Each row below is a small network's average activation on inputs in which a field has the value named, seen along a few directions.
Values that are neighbours, or in one group, have similar rows; names and order tell nothing.
In the rows, 500 means zero.
Strong random noise was added to every row along 6 fixed directions; ignore it. To show where, here is one row again and again, with new noise each time:
[550 432 509 405 511 497 500 604 563 495 577 470 457 542 532 558 451 462
 405]
[612 509 520 424 503 490 547 552 480 667 586 544 404 342 476 526 487 454
 577]
[428 345 410 453 463 619 379 561 707 386 471 414 565 655 480 526 336 504
 404]
[359 641 400 484 348 596 647 565 690 616 529 542 355 254 516 503 519 527
 544]
[497 371 432 346 442 563 529 588 762 669 551 577 415 381 608 508 511 327
 544]
[503 537 565 549 475 478 548 533 314 354 602 417 502 598 456 543 501 643
 284]
[542 298 464 398 351 629 578 460 565 901 525 670 430 184 471 407 592 308
 773]
[565 477 585 466 409 521 643 562 290 638 576 488 411 389 370 512 530 534
 519]


Z, 12 values:
z4: [528 687 455 622 513 467 475 375 458 429 622 568 488 425 539 513 538 621
 451]
z10: [577 380 567 300 582 442 544 690 524 445 484 451 399 618 500 502 476 365
 571]
z11: [410 773 443 646 446 563 584 548 508 395 430 382 426 450 251 534 202 772
 597]
z2: [521 615 399 500 647 435 305 382 716 517 375 450 632 520 636 479 442 400
 545]
z1: [329 535 425 594 443 602 567 376 590 574 460 672 479 226 576 398 668 476
 696]
z9: [640 379 524 428 756 292 265 481 537 370 511 472 587 771 757 514 470 225
 360]
z12: [361 457 459 511 409 644 538 495 656 611 379 539 473 423 381 509 497 558
 623]
z3: [210 642 461 532 285 618 583 603 499 328 299 334 513 556 322 518 467 698
 480]
z5: [477 478 506 601 462 464 683 503 443 478 520 533 462 471 534 425 536 548
 526]
z7: [500 446 555 490 489 483 524 550 350 494 340 457 519 619 262 484 435 471
 642]
z8: [427 617 440 496 453 575 418 520 676 558 307 466 538 562 482 540 393 501
 527]
z6: [508 260 518 443 569 529 331 461 590 507 418 444 662 693 575 517 570 403
 465]
A value of Z combines one of 3 hidden first parts with one of 4 second parts; all combinations occur once.
Q: Changing only the second part turns z4 into z8. z11 has the same second part as z4; what does that change turn z11 into?
A: z2
Q: Changing only the second part turns z12 into z6. z1 has the same second part as z12; what does that change turn z1 into?
A: z3

C, 9 values:
c1: [667 334 534 403 720 387 213 482 541 356 531 454 636 801 624 545 414 331
 331]
c7: [426 137 543 396 388 554 519 485 618 522 536 527 607 692 755 460 730 292
 263]
c2: [722 488 642 318 593 339 543 708 387 520 645 472 392 581 544 668 525 437
 347]
c9: [382 800 384 531 415 579 589 667 682 431 462 382 355 448 378 579 240 679
 482]
c6: [493 521 516 447 444 454 667 531 452 683 437 527 404 309 471 440 598 386
 703]
c4: [471 660 542 632 531 455 481 411 351 423 429 506 505 498 411 477 479 628
 554]
c8: [605 525 533 395 672 362 458 518 585 559 542 588 497 475 696 552 630 359
 483]
c3: [723 320 702 478 445 512 685 495  32 786 595 496 434 378 203 473 569 518
 668]
c5: [472 113 391 461 475 689 332 472 671 473 436 534 627 592 464 410 337 419
 648]
The values of C form a line.
Q: List every value one step from c1, in the order listed.
A: c7, c8
Q: List every value one step from c9, in the order listed.
A: c2, c3

S, 9 values:
s3: [455 458 425 591 593 417 420 324 691 373 682 691 521 485 871 435 659 419
 359]
s2: [718 823 541 455 775 236 404 470 520 557 570 648 417 331 713 561 564 407
 587]
s8: [591 310 606 432 483 400 590 488 470 592 665 611 487 598 754 500 722 325
 271]
s7: [582 723 521 418 480 449 584 568 510 784 517 558 310 188 449 591 544 461
 681]
s6: [490 609 461 503 562 459 514 526 519 461 414 511 483 456 432 464 435 503
 637]
s5: [532 615 578 478 539 459 657 511 375 656 518 567 440 342 528 484 651 485
 563]
s4: [524 100 482 275 405 626 508 677 665 578 561 515 465 585 509 519 456 301
 478]
s1: [551 363 575 384 483 477 604 646 512 482 584 416 439 583 533 571 539 469
 392]
s9: [628 630 462 516 646 430 334 458 518 495 454 428 559 520 474 524 337 498
 568]
The values of S form a line.
Q: List every value one step from s5, in the order listed.
A: s2, s9
Q: List every value one step from s1, in the order listed.
A: s3, s8
